Each row below holds a small network's activations on one record, seen along a few directions.
Here are examples, each followed by its value of one field, G.
The word absent means that the record has no G.
Other fields move the rows too, some of them a lot.
In the rows, 500 means zero.
Random noise pushes rows far along 21 fixed directions. That doesn't count. These rows show it; they differ only by the noise:
[536 433 412 327 479 392 448 661 446 602 430 437 599 482 352 336 439 599
 315 557 427 600 597 597 359 424 523 383 490 694 355 385 404 476 490 607]
[366 614 495 518 444 333 568 577 483 637 477 466 441 422 698 371 510 393
 520 595 395 677 825 708 615 679 526 508 457 451 550 441 733 372 548 459]
[437 674 551 349 623 594 568 482 683 474 436 580 658 572 392 600 661 599
 530 279 639 441 379 535 450 621 470 545 600 466 541 538 260 577 442 548]
[411 497 382 401 467 204 349 565 381 444 481 560 287 478 496 522 375 624
 545 568 625 318 689 483 398 557 471 617 471 442 574 431 560 241 422 412]
[579 309 455 529 547 491 459 518 371 713 501 256 468 365 523 568 463 488
 479 581 281 548 520 527 724 403 585 436 450 587 369 535 506 631 558 482]
[413 497 738 550 538 801 692 451 538 580 440 796 541 740 648 655 452 396
 582 742 572 491 657 734 609 678 475 290 430 371 549 524 415 442 639 451]
[456 707 695 682 547 661 397 393 503 624 579 682 441 646 381 681  97 411
 305 527 751 539 527 451 479 481 442 657 597 451 543 508 474 519 499 644]
[518 337 552 494 539 390 491 450 286 727 434 493 403 461 433 749 370 511
 663 684 396 279 430 546 668 530 515 443 525 555 546 585 499 546 474 468]
[612 627 473 487 458 331 697 525 527 408 511 732 440 587 410 278 306 406
 633 484 565 428 518 432 266 371 301 612 520 576 620 531 437 571 518 304]
[384 432 530 551 551 471 458 528 403 544 505 511 433 469 482 555 347 541
 521 595 538 393 617 524 562 792 592 386 490 504 625 429 648 340 617 492]
[760 399 582 492 532 498 739 583 375 575 366 596 424 503 612 712 188 534
 312 746 433 445 541 266 543 306 547 561 483 726 535 430 333 673 540 302]
[568 505 467 866 584 800 397 740 720 654 402 652 473 310 675 409 268 589
 633 646 518 589 307 523 499 879 570 282 563 647 748 472 483 561 452 370]
[404 662 546 464 489 336 652 350 558 595 522 638 453 638 624 569 626 508
 650 541 503 437 446 541 516 581 469 660 409 267 443 603 476 559 627 475]
[640 560 552 747 578 625 543 440 344 469 727 437 542 511 502 691 254 415
 551 347 433 569 564 316 645 670 630 751 507 466 659 598 580 654 561 413]
[528 386 331 390 833 579 377 555 679 660 379 517 556 250 521 440 547 493
 582 466 342 500 426 535 686 666 820 386 336 551 438 444 519 228 606 610]
[611 382 550 546 549 459 367 447 376 524 562 559 634 468 459 587 517 554
 658 476 430 516 196 314 451 540 677 627 344 465 538 626 434 572 577 443]
[533 511 542 452 562 439 444 376 590 439 380 714 415 430 422 441 530 414
 519 714 597 433 295 387 446 214 480 466 332 575 572 489 539 470 563 412]
[440 555 482 359 367 314 644 447 500 495 549 460 628 676 573 450 831 566
 400 655 422 604 643 652 426 509 535 488 404 378 308 521 552 603 576 629]
[460 567 575 410 369 551 637 430 419 505 468 411 507 616 539 606 649 572
 405 366 506 542 277 363 427 572 391 662 496 431 364 536 366 517 545 487]
[519 465 546 652 319 433 561 622 676 626 524 420 596 363 572 347 683 394
 429 329 540 701 475 552 531 381 268 442 559 444 439 542 391 584 423 450]
[293 480 686 492 420 450 495 590 615 540 411 415 723 387 632 515 517 462
 472 484 367 627 475 658 620 680 615 304 611 611 641 389 556 605 498 744]
[358 400 646 467 497 260 351 519 463 475 468 364 517 403 505 375 508 552
 392 596 622 486 623 450 434 367 568 385 513 567 588 422 612 630 654 423]
[399 356 422 384 595 546 249 744 553 314 493 437 535 469 454 205 330 530
 455 696 566 789 449 616 296 643 694 432 547 622 547 577 594 551 553 523]

[486 412 406 344 295 246 501 727 362 478 403 613 567 343 370 694 636 660
 478 717 362 676 305 625 569 650 496 469 337 599 636 479 425 401 297 447] | g18
[638 444 417 653 276 351 781 548 402 653 577 338 591 438 503 269 598 417
 512 305 266 511 491 437 446 651 367 428 542 557 403 482 609 462 544 516] | g5
[738 647 511 430 567 504 669 460 446 602 384 763 524 552 412 878 443 569
 318 649 543 419 468 353 528 447 547 686 486 586 526 474 356 461 303 535] | g4
[563 340 461 382 538 468 617 707 546 363 482 535 537 574 500 529 403 467
 571 470 591 416 657 573 441 542 481 516 788 502 582 648 398 532 275 490] | g13
[735 373 418 638 500 769 444 573 344 751 534 418 548 536 522 483 476 412
 514 604 334 670 582 633 524 530 544 477 581 524 321 670 555 480 296 577] | g2
[563 489 506 621 379 452 470 607 359 556 529 254 523 506 645 365 605 536
 467 498 502 543 782 501 360 593 511 523 789 520 530 574 718 603 299 472] | g3
[433 513 464 413 764 891 350 436 571 309 477 633 284 666 452 478 374 446
 620 585 768 400 598 594 452 495 478 477 484 385 513 600 476 318 548 351] | g15
[504 541 416 325 643 384 222 416 502 548 391 459 469 344 511 295 611 447
 521 662 386 649 489 528 501 128 685 556 261 572 397 474 612 489 560 469] | g19
[556 515 531 477 542 450 430 401 508 514 457 591 523 607 639 428 567 484
 442 620 610 372 567 393 257 532 657 571 537 438 438 497 669 324 480 672] | g23
[460 495 630 535 623 326 442 526 452 622 551 588 492 475 408 553 462 548
 406 341 870 399 618 293 414 643 536 684 592 291 573 571 501 314 591 350] | g7
[524 617 493 394 521 549 709 491 592 387 353 357 477 530 787 473 426 427
 516 482 292 414 645 484 527 464 607 549 777 681 561 433 625 679 368 655] | g11
[633 475 659 324 761 582 488 426 533 574 314 533 578 600 643 370 566 384
 492 562 644 415 608 382 285 269 675 607 673 522 419 636 514 556 490 476] | g17
[464 382 528 617 253 253 506 558 526 476 569 477 534 499 538 500 501 560
 517 560 458 416 531 553 499 337 382 353 598 478 538 488 463 723 407 571] | g14
[475 787 299 249 603 429 647 482 559 575 396 467 269 490 292 613 496 573
 165 594 588 607 361 459 527 521 435 776 527 577 331 491 509 434 464 557] | absent
[496 701 444 600 447 670 473 502 521 465 608 416 582 570 572 322 732 615
 577 169 539 559 730 538 385 553 381 514 451 371 465 436 396 496 502 333] | g7
[604 747 503 365 403 656 512 623 454 213 431 668 637 670 555 648 508 706
 440 368 577 506 803 516 287 432 440 607 509 604 664 296 201 481 190 402] | g20
[465 741 347 427 576 524 414 462 684 369 476 772 495 550 485 495 515 700
 476 594 527 461 538 529 435 496 604 492 242 487 525 296 428 391 545 565] | g8
[328 472 592 722 357 422 247 538 504 364 723 348 561 373 470 526 449 583
 469 285 567 671 475 451 616 451 447 494 403 397 632 446 454 684 591 428] | g2
[566 505 420 493 410 273 542 452 172 584 584 259 330 578 417 381 500 471
 429 545 561 463 538 342 266 653 456 777 697 476 397 694 822 466 470 461] | g23
[399 533 519 460 369 671 568 616 555 334 379 289 417 499 808 567 466 636
 397 324 467 477 609 450 532 532 407 481 643 562 504 304 348 541 404 467] | g11
[569 523 442 711 426 635 287 337 318 693 448 576 306 508 286 507 438 549
 604 867 473 355 230 538 425 404 375 311 432 630 496 531 658 516 381 523] | g13
[436 525 502 447 414 577 385 397 434 581 435 585 436 638 552 584 601 609
 647 469 508 302 596 637 459 388 339 405 400 381 380 417 306 323 409 500] | g4
[534 459 344 535 509 571 591 498 587 437 474 387 416 362 386 466 564 658
 530 395 416 335 301 387 583 485 385 304 400 641 497 364 379 575 603 382] | g22
[766 366 400 597 577 604 515 552 343 585 556 481 625 507 453 565 420 530
 513 489 380 328 795 494 527 602 639 368 525 624 511 420 533 392 392 561] | g12
[398 572 567 385 436 392 543 309 496 277 481 510 550 634 610 474 746 552
 659 534 448 275 636 515 429 362 528 423 422 454 575 422 575 608 554 498] | g18
[492 470 376 538 440 426 467 561 354 737 537 427 410 548 238 492 654 685
 358 572 675 357 766 658 438 619 318 317 576 421 353 497 539 322 404 481] | g9
[559 567 519 472 389 574 390 404 208 550 448 417 312 494 482 597 580 541
 445 481 521 657 229 270 446 373 382 818 339 435 384 595 475 384 477 240] | g15
[463 391 287 587 265 567 414 649 531 278 651 442 586 449 380 425 528 501
 829 377 254 552 390 795 573 602 311 278 488 564 617 526 430 546 255 585] | g6
[384 550 526 563 634 431 555 576 639 489 560 466 587 413 535 175 478 395
 624 498 500 658 561 600 484 760 631 419 530 516 655 565 721 607 727 429] | g6
[486 376 708 540 531 764 321 653 478 520 346 450 669 505 657 444 534 477
 591 464 638 487 628 593 343 614 565 339 806 573 654 552 488 476 262 499] | g9
[430 505 490 431 589 411 594 505 534 616 500 480 519 440 257 434 597 565
 477 403 579 464 429 533 547 564 421 379 437 478 460 506 421 503 689 385] | g5
[501 692 456 408 644 343 574 520 584 733 430 572 453 432 573 593 271 501
 403 536 380 592 582 537 651 443 626 691 474 536 445 433 434 573 542 591] | g19
[552 413 457 680 480 473 505 688 639 665 483 676 490 306 322 600 273 509
 474 544 537 465 454 616 670 544 375 270 547 603 634 430 356 463 372 537] | g20
[596 274 386 342 493 208 619 646 491 448 521 516 550 415 406 579 426 419
 492 495 399 499 378 445 559 516 589 621 600 515 495 635 487 463 378 643] | g14
[433 355 468 478 547 654 394 382 413 433 381 365 442 514 775 550 676 613
 560 649 362 216 581 448 514 734 756 281 424 522 461 320 749 223 567 648] | absent
[577 677 411 628 420 626 257 457 557 506 535 582 419 578 544 248 424 430
 460 602 539 700 434 517 257 290 450 638 483 479 373 554 593 481 355 615] | g21
[608 238 509 527 579 376 432 524 544 443 572 530 635 452 457 576 629 535
 562 496 591 294 613 450 517 422 603 370 544 427 559 569 460 520 445 518] | g3
[543 556 397 389 603 530 440 549 614 307 406 456 456 404 534 328 428 439
 616 461 452 543 286 406 387 445 599 656 639 652 618 589 586 605 383 503] | g8
[557 505 718 699 494 827 528 383 549 524 533 688 529 754 607 335 215 300
 614 522 570 530 247 399 278 439 447 528 581 454 451 647 452 647 636 557] | g16
[518 415 567 602 524 582 744 384 413 382 596 327 492 502 270 390 565 507
 318 365 617 294 625 258 527 533 409 245 504 576 552 369 642 521 838 320] | g21
[522 318 606 445 614 659 699 466 665 433 349 459 467 398 810 466 462 215
 564 304 434 444 187 218 581 576 621 609 642 484 493 604 572 330 592 569] | g16
[575 724 522 615 545 542 450 308 458 556 559 543 522 533 431 295 663 381
 538 530 544 612 446 413 357 496 560 638 446 451 510 612 783 509 536 469] | g1
[535 496 637 526 576 779 585 630 508 787 319 577 566 608 734 488 399 597
 467 783 421 672 506 671 477 616 584 312 516 596 419 502 321 697 594 414] | g10
[518 256 567 605 199 389 466 560 399 524 495 652 521 434 498 753 612 632
 271 622 594 475 319 345 530 526 401 374 275 412 449 358 387 200 475 529] | g12
[578 629 545 551 625 512 544 323 572 561 502 542 467 467 391 461 445 414
 335 351 610 350 546 253 492 285 487 546 476 534 462 383 559 416 622 554] | g17
[547 627 419 513 449 481 502 640 396 520 529 443 535 505 414 361 299 656
 428 361 432 582 582 444 349 625 503 553 544 653 526 378 445 544 493 450] | g1
[438 599 524 418 551 478 425 558 511 560 356 498 579 396 508 708 445 660
 637 478 355 397 450 614 634 554 574 413 594 679 687 396 373 662 309 575] | g10
[287 536 421 517 495 543 505 363 634 386 612 621 267 600 470 346 381 449
 529 662 533 602 180 494 505 574 455 519 210 314 352 540 572 408 899 522] | g22

Here are new rows. What is G for each?
[319 817 547 553 875 636 347 365 574 485 521 368 414 514 313 390 312 606
 529 392 744 267 788 521 477 638 622 414 729 600 753 412 693 729 654 439] | g14
[443 607 439 598 337 547 429 579 505 645 410 464 322 470 690 539 557 660
 295 655 551 607 602 540 513 554 393 471 427 452 381 348 494 349 421 453] | g4
[323 487 697 398 432 452 510 613 440 642 303 491 633 444 475 449 468 564
 465 644 403 584 512 696 528 545 521 199 550 707 617 356 464 618 552 516] | g14
[510 519 374 487 445 414 583 599 422 496 463 370 298 504 665 367 538 730
 348 623 529 461 799 433 424 506 459 441 391 527 415 324 512 494 641 211] | g1
[550 652 591 360 397 342 728 514 399 396 420 633 533 600 659 417 574 339
 613 483 498 565 693 507 353 502 422 733 541 465 634 548 572 402 407 324] | g15
[497 579 461 472 301 530 552 565 450 258 373 492 379 505 488 483 627 673
 445 718 553 519 327 436 339 483 333 414 510 682 662 439 525 629 364 293] | g4
[583 542 454 806 251 339 332 282 237 634 608 428 341 479 496 520 502 568
 618 529 388 242 472 367 437 353 329 482 354 518 482 372 650 476 463 477] | absent
[558 293 609 517 382 490 188 488 387 455 508 472 651 453 575 685 436 408
 580 476 380 563 317 451 525 299 643 612 555 491 506 588 471 508 224 759] | g11
[567 490 836 472 457 484 513 452 457 699 267 683 729 502 598 565 568 397
 391 612 521 456 558 476 433 262 565 362 558 630 562 394 453 479 395 617] | g14
[629 411 480 523 595 329 614 616 736 591 491 487 581 419 594 223 594 494
 450 333 637 472 584 349 365 341 487 499 603 449 416 549 379 627 603 354] | g19
[395 366 445 493 542 434 473 545 691 549 463 396 377 497 774 210 486 538
 699 592 431 467 436 582 462 420 538 384 525 430 366 573 467 715 693 426] | g1
[560 535 572 468 307 379 584 408 308 472 488 579 423 520 580 555 631 385
 389 510 514 552 670 383 506 243 359 657 290 407 457 430 556 223 470 338] | g6
[552 313 435 586 394 391 415 471 421 648 642 256 552 396 496 705 800 491
 431 575 384 665 329 531 728 495 578 598 480 315 312 735 613 618 390 644] | g8
[506 369 594 445 333 251 463 449 426 465 514 529 581 551 402 617 524 586
 486 574 483 364 352 458 427 228 417 445 479 545 480 470 360 679 460 577] | absent
[710 425 286 559 591 495 564 330 345 715 546 450 326 484 444 437 604 300
 606 567 383 339 522 433 532 590 543 609 463 420 309 661 826 161 462 580] | g22
[406 495 529 530 371 340 545 419 430 621 555 260 550 417 399 639 864 639
 511 517 410 529 334 571 692 510 407 415 468 439 467 571 504 792 529 461] | g3
[564 349 318 528 467 470 455 641 488 600 579 411 384 455 296 540 294 572
 236 458 581 493 528 473 528 499 384 479 554 509 297 470 393 343 465 615] | g15
[381 405 358 659 352 222 364 532 729 199 750 384 449 414 601 399 412 646
 367 438 525 469 470 319 493 394 548 478 382 401 482 353 545 639 672 648] | g6
[396 820 583 469 531 385 412 357 439 607 377 631 336 490 435 720 425 571
 483 734 589 492 324 482 515 458 489 700 488 545 659 516 576 615 404 466] | g13
[498 527 708 627 482 738 530 537 328 489 613 442 709 589 530 553 258 385
 600 309 363 683 586 543 562 732 604 557 630 538 666 558 516 635 500 523] | g1
[386 478 451 310 450 394 348 465 468 481 428 415 511 414 340 604 792 685
 186 605 571 518 522 520 554 358 508 349 313 520 367 310 492 325 502 609] | g10
[454 349 676 559 520 547 518 528 395 509 548 397 571 642 743 449 332 627
 582 542 402 443 716 482 470 489 656 377 502 475 501 469 411 797 774 360] | g18
[493 511 523 464 356 471 526 654 544 276 630 719 655 578 479 430 206 272
 592 339 430 709 681 697 490 422 407 565 491 502 632 469 372 401 369 606] | g12
[614 505 476 464 610 608 514 595 517 568 436 579 681 630 288 362 589 737
 513 580 624 374 474 550 188 681 546 290 654 639 525 541 402 641 450 492] | g22
